Each row below holds a small network's activations on one record, seen along a few directions.
Records have a field called S. Each example row is followed by its value.
Other fields move the rows too, some of them a lot.
Random noise pushes rows far along 17 fixed directions. That doesn't count. These rows show it; they differ only by the noise:
[-219  378   96  -71  267  160   23   70    2 -108   63   55  151 -213
 -504 -274 -170   51   56   90  272 -217  139 -114 -521   51 -152  -54
  305 -410   27 -188  125  -48 -266 -144 -113]
[ -73   33    9    0   97   61 -172  122   51 -156 -105 -232  285  362
  -59 -344 -123  -49  104 -114   49    8   58   29  190 -135  -85 -138
  184   94 -166   33 -196   60  -49  162  101]
[-203 -323   11 -469 -192  -30  232 -273 -153   11  263  362  -17 -211
   38  233  -19  208  161  -18  684  704  -82  -21 -575  405 -320 -186
 -184 -452  192   67   36 -246 -163    2  173]
[ -82  -44   28  200   37  245 -275   64  304   55 -260 -278  679  473
  -98    4  488   28 -253  135 -423  341 -343 -156  -39 -487  355  209
  234  647  303 -159 -463  341 -134  454  334]
[ 148  125  125  242   84   59   67 -143    0  123 -379  -95 -412 -225
  154 -203 -167 -367  190  -54 -464 -177  144   -3  157 -126  -48    0
 -254   44 -141  -31  -52  -39  403 -134    1]
[ 218  -51 -160 -482  307  468  222  614  192   65   16  286   74 -280
 -104  296  130 -350  261 -424  651  437  312  -21 -449  258 -403  122
 -112 -274   78  439 -437   97  -51  -40 -183]
[   6    0  -61  -21 -435  180  666 -411 -539  -21  215  146  -65 -295
 -156  -21 -107  198   58  -28 -108  157  -59 -448 -381   92  -51 -127
  173 -253 -205  118 -254  -46 -304  137   94]
[ -68  135 -211 -293  181  -86  122  209  -28   31   40  -32  404  175
 -143 -313  -12  201  112   97  200  279   35  -59 -165  142  133 -114
   62  -87  -48  103 -137  350  -53  318  136]
[ 465 -102  325  256  163   59   95 -150  299  -77 -350 -314  152  -21
  225   42  137 -274   95  -98 -125   35  258  218  -83 -358 -164  115
 -307  325  -69  161 -546  289  340 -160  185]
[ -74  -66 -311  -60  389 -426  -35 -439   34  434 -196  -33  176  103
  -42 -392  162  155   75  348  -27  321   36   -4  -87  428  329   60
 -434 -215  -31 -305  -99   92   93  242  319]
[  81  215 -172   19  503  192  -96  385   50  -28 -315   65 -251  300
  -11   39  -81 -402 -235  -82   27 -121  336 -420  -55   68 -119  146
   -5  198   40 -146 -104 -226 -120 -328 -125]
[ 142  162   15 -380 -224  353  212    2  -38  286  270  189  107 -357
 -466 -118  237  211  329 -137  174  249  161  132 -150  226 -180   89
  550 -385   -8   80 -245  176  -51  261  273]
[-452 -203  260 -128   48   29 -144  221  147  -53    7  -14   29   62
  -95 -136 -584  103  147 -146  467  269 -146   92 -329  125  -67 -263
  101 -124  131  -79  313  -50 -182 -305 -213]
[ -75  117  182   60 -116   82  197  223  249   17 -166   49  -75  294
 -522 -232 -223  159  -87  281 -147  228    8 -627  -26  336   59 -205
  181  187  120 -638  113    8  -96  253 -327]
[-274  234  -99 -111  122  383 -309  367  328   27 -266  342 -106  -76
 -285  -43  112 -488   44  115 -239  -79 -417   69  496 -143  194   77
 -153 -238  322   61  807 -393  449  448 -400]
[-118    3 -130    2 -100 -178   73 -281  -95  219  -82   24 -130  -32
   63 -335 -317  153  -77  226 -288  -29 -332   70  292  103  692 -105
  -16  160   65  104  540  246  184 -116  -78]
[-278  -94   19 -116  -44 -137   69   63  -88   10  116    7  197 -149
  -27 -167 -186  -13  277   45   87  112 -183   81 -290   81  -17 -291
 -250 -481 -108  117  183  -25   56  271 -188]
[ 245 -212  -54  131  164  163  228  311   29  472 -379  185 -662 -144
  184  283 -213 -174   -9 -259  -81  369  228 -156 -158  144 -177  412
 -305   59   35 -116 -130  -43  446 -517  -10]
[-200  246 -348 -308  202  -73  156  423 -527  525 -122  141 -564  370
  288  -90 -248 -267  126 -108 -607   96  175 -403  270  285  354  -50
   60  -44 -171   89  204 -310 -117  256  286]

[-215 -102  225  104 -115  144 -421  136  164  202  200 -154  215 -305
 -138   84  167  -89  168 -159 -112 -144 -124  238 -374 -118 -127  -11
  295 -173   77 -147 -210   67 -223  -23 -129] => s8
[ 372 -248  125 -110 -144   -1  737 -358 -166  393   17  167  -96   96
   79  421  101   33  -11   19 -252  303   35   -3   70  130  446  279
 -188  -80  -22  374   96 -164  -22  177  325] => s3
[ 342 -508  316  200 -136  158  492  -74  218  -15 -148  -90  -97 -185
  234  477 -148 -193   64 -344  125  396   75 -138 -373   21 -143  102
 -384  311   13  213 -597  152 -128 -332 -186] => s4
[-210  467 -636 -173  218 -100  244  779 -519  -58 -105   73   71  427
  138 -185  -53  303 -158   84 -198  314    3 -596 -160 -184  -42  143
   93  116 -100  -27 -202  315  144  427  351] => s6
[-222  199  454   40   54  519  113  211  117 -494 -107  -43  211 -124
 -235  133 -147  -78   67 -198  256   44   -8  -86 -442 -531 -348  -89
  238   69  158  106 -111  -81 -250  -15   27] => s8
[-145   34  157  351 -580  183  391  -61 -468 -290   91 -151  -66 -460
  -97 -334 -480  405  361 -319  -83  -41 -151   89 -133 -522 -598  -42
  249 -395 -474   89 -216  169  379   46  108] => s6
[-119  132  194  -31  -94 -262 -159 -102  -92  129  254 -120  236 -167
  113   15  167  168  -19  296 -306 -282 -177  335 -236 -218  408 -178
   98  -41  114  100  342  249   14   69  106] => s8
[ 195  173   -9 -180  -15  419 -186   65  367  199 -297   60 -232 -256
  -13 -166  192 -530  321 -163 -340   58    1  101  551   96  129  -24
   83  303  168  150 -158  168  256  229 -101] => s1
[-217  108 -494   90  213   94    0 -114 -414    9 -124    7  -80 -193
  139 -243  -71 -142   88 -238  -62  -76  -44 -138  -32  -99 -108  163
 -103 -239 -259  152 -305  -97  -70  -16  154] => s6
[ 151 -276  288  262 -241  -23  -82   91  149  411  -42 -341 -255   76
   35 -100 -200   -6  265 -321 -384   48  214   87  243  152  -82   11
  256  260 -253 -279 -452  141  -43 -117   42] => s2
[-329  191   60 -155  -48   -4 -265  101  181 -195 -116 -114  255 -405
  159 -337  -31 -200  443   40  -77  159 -351  226 -208 -224  -96 -353
 -198  -49  165  158  -85  404  296  339  -98] => s1
[ -78    2  162   77   87  208  347 -450   75 -413 -321  -40  -49  163
 -241 -296 -495   18   79 -151  388  232   84 -310   64   79 -214  -55
   27  122  -72  -91 -219 -208 -309 -163   89] => s1
[ 201  352 -319 -137  148 -125  -76 -370 -152  -36  -10  177 -269 -357
  166  -31  451 -117  -92  221  -33 -108  266 -185 -143  183 -241   38
 -145   33   97 -185 -306   35   72 -102  237] => s5
[ 542  167  403  413 -344  -23  -53   68  301  136   45 -165 -109  160
 -451   -2  281  138 -258  340 -527 -427  314 -226  127   43 -156   80
  456  270  -24 -721  -97  134  212  -39 -240] => s7
[ 151 -183   98 -194   34  -14 -211  381  114  204  -25 -117 -187  337
  534  280  -36 -536   23 -189 -374 -147   43  163  476   49  503 -255
  -82  499   46  476  181    5  -85  -44 -209] => s2
[ 367  -94   11  -22   -3  420  441  -44  -10  -11   23  164   77  -36
    6  545  308 -272 -176 -194 -102  -77  -11   31  211 -247  334  328
  -59  131   37  636    6 -147 -173   91    6] => s5
[  85 -584  -66   47 -408 -412 -294    4  163  272  259 -189   57  -23
  247 -108  -74  111  258 -147   30  101 -188  447  349  340   -4 -155
 -191 -113 -224   22  -84  250  274   39 -296] => s4
[ 251 -117  111 -176  -66  192  201 -266  -12   10  114  144  -76  -42
  -73  157   -1 -142   21 -143  247  -44  145  163  138  132    7   36
  112 -147  -33  335  117 -239 -123 -186   17] => s3
[ 152  270  -84   63  -56  -68 -417 -172  159   -7  166  -40   67 -209
 -336 -310  354   22   85  108    8 -387  162  206  199  117 -405  128
  311 -301  -88 -378 -155  -11  159   64   18] => s4
[-107  -35 -568  163   63  351   80 -717  -49  -92 -516  215 -384 -149
  -21 -438 -226 -262 -176  -38  -80   94 -348 -435  713  217  470    7
 -257  429   40   75   63 -128  -39 -129 -234] => s7
[  31  -75  590   81  179  158   46   79  615 -334 -253 -201  189   83
 -200  -50 -313 -242  101   26  234  -23   76   12  -57   -3   94 -366
 -178  327  147  -22   91   94 -156 -101 -482] => s2
[ -21  104  342 -371 -400  -61   59  -36  107  371  187  202 -234  -79
 -147   59  124  531  135  214  -87  451  -38  246  122  196  133  -17
  430   93  359 -271  398  172  225  206  481] => s5
[-149 -325  622  256  376  132  159  173  168  582 -319 -370   90  508
   35  288 -304 -222  134 -315 -467  167  120  143 -170 -254  522  270
   43  156  -43   71  -35 -266 -445  -57  367] => s3
[ 124 -257 -184  -81 -202   87 -501  353  359  307  152   -7  190 -191
 -152 -146  254   66  182 -134  197  154 -100  404  177  208 -188   47
  158 -108   23  -89 -170  397  408   70 -302] => s7

Which value of S does each new row have?
[ 405  -28  153 -115 -251  117 -215 -331  592    9 -143  -14   15  -22
 -274 -329  309  -82  174  158   35  141  106   94  580  399  -81 -198
  114  316  151 -313 -227  227  287  250 -147] => s3
[ -16   88  -72  125  255  212 -127  295   87 -179  -18    4   82 -125
 -311  -55 -120   82  -55 -219  507 -140  213   -4 -312  -73 -488  214
  179 -222  -92 -144 -230    9  -41 -389 -155] => s8
[-207 -430  149  -42 -186  -38  -63 -306  -87   70  226  -76  326  -35
  344  398  156   44   47 -188   62  284 -373  468 -178 -338  154  126
  -74  -46  117  447  -15 -105 -209   38  392] => s2
[  99 -318 -257 -217 -309 -277  255  125  -17   25  246  304  150  339
   28  329  242  321 -271  332  121  379 -308  -96  292  248  289  -24
 -353  -70  112   95  497  -59  240  504 -180] => s5
[ -10  224   46 -274 -139  390  108 -199  -58 -116  -18  393 -309 -195
 -113  243  248  -74  -91   58   87  197    1 -228   19   11 -125   -5
  179   91  337  -17  156 -308  -82   72  204] => s8
[-163   89   67 -188 -101  -27 -158  465 -136 -243  -24  -26    9  455
  532  220 -122 -345  -52  -18 -369  -95 -315  134  408 -486  271 -208
  -30  290  126  548  548 -127  198  248   -1] => s1
[ -36   59   69   67 -169  163 -259  346   15 -141  -20 -271  339  188
   67  -80   97  111   98 -217  -68  190  -51   66 -150 -455 -401   91
  433  238  -14  -32 -591  353   93  111  316] => s1
[  39   13 -325   -1  -97   14  156  378 -103 -274   68  266   96  283
  -75  363  236  266 -394  114  263  380 -111 -458 -233 -103 -453  350
  -51  -14  150 -215 -129 -111  137  152   52] => s4
